Each row below is a small network's average activation on inputs in which a field has the value named, seen along a few directions.
Values that are neighbours, or in one group, have similar rows; names and order tell nothing.
Strong random noise was added to every row along 3 fixed directions; ignore it. To show where, here is one row again and again, with new noise each time:
[ -35  -36 -189   92 -252  425  276  -57   63  248  196  246  322]
[-435  336  544  153  491  -55  -87   27  -16 -214   47 -456 -167]
[ -80  264   52  160 -253  405  184 -219   64  -85   85  238  476]
[ -53 -166   -4  -54   46  145  131   73  136  421  262    5  -91]
[-180  254  245  115   32  199   65 -121   66  -78   92  -17  187]


Values of Fasom:
p9: [ 651 -102 -170 -546 -315 -376 -212 -266  357 -181   93  516  -36]
p6: [ 218   64  123 -163 -307  160  164 -296   25   71 -151  615  550]
p1: [ 280  -13  249 -217  317 -206 -199   -2   56 -214  223   67 -291]
p10: [ 158  661  518  -47 -390 -265 -333 -491   87 -541 -375  172  219]
p5: [ 287  -82  407 -383  128 -282 -200  -58  455  596  389  121 -335]
p2: [ 108  -21 -229   43 -176  -92   68  127 -136 -191 -350 -344 -181]
p3: [ -31 -898 -925  -50  -56  -25  127  444  -64  332  -90 -421 -483]
p8: [ -53  406  364    6  222 -356 -304  -35 -184 -303 -352 -165  -71]
p7: [ -58   37  313  -78  501 -521 -479   75  263 -344  103 -274 -503]
p4: [-293 -372 -325  426   81  172  186  339 -570  374 -168 -188   82]
Fasom is arranged as a ring.
Name the neighbours of p4, in listed order.
Answer: p6, p8
Name the neighbours of p2, in listed order.
Answer: p10, p3

Values of Konu:
b7: [ -67  143    9  -79   29 -316 -160   11 -114 -309 -355 -191 -101]
b5: [-205  355    7  424 -161  170  131  -20 -440 -275 -445    5  498]
b6: [-677  719  248  504  421  397   99 -176 -337 -952   12 -243  489]
b9: [-250 -199 -286  113  305   73   31  241    2 -367   73 -347 -245]
b2: [ -30  347  281   45  -64   45 -157 -374  242 -683  141  281  305]
b10: [ 218 -401 -332 -234   -5 -207  -95  138  123   13   42 -183 -400]
b3: [-181   24  -79  270 -133  386  311   34 -181  366  137   42  309]
b4: [-156  359  -28  243 -271  549  412 -175  -47 -182   67  345  655]
b1: [ 323  651   54  310 -763  318  -26 -482 -272 -726 -573  567  920]
b8: [ 365 -321  140 -369 -124 -244 -151   19  302  940  122  139 -299]
Konu is arranged as a ring.
A walk along Konu starts at b5 and steps to its neighbour b8. Put b6, b10, b4, b1 in the order it reaches them.
Answer: b4, b6, b10, b1
What is the length, in steps, of the shortest route from b7 to b3?
Answer: 4
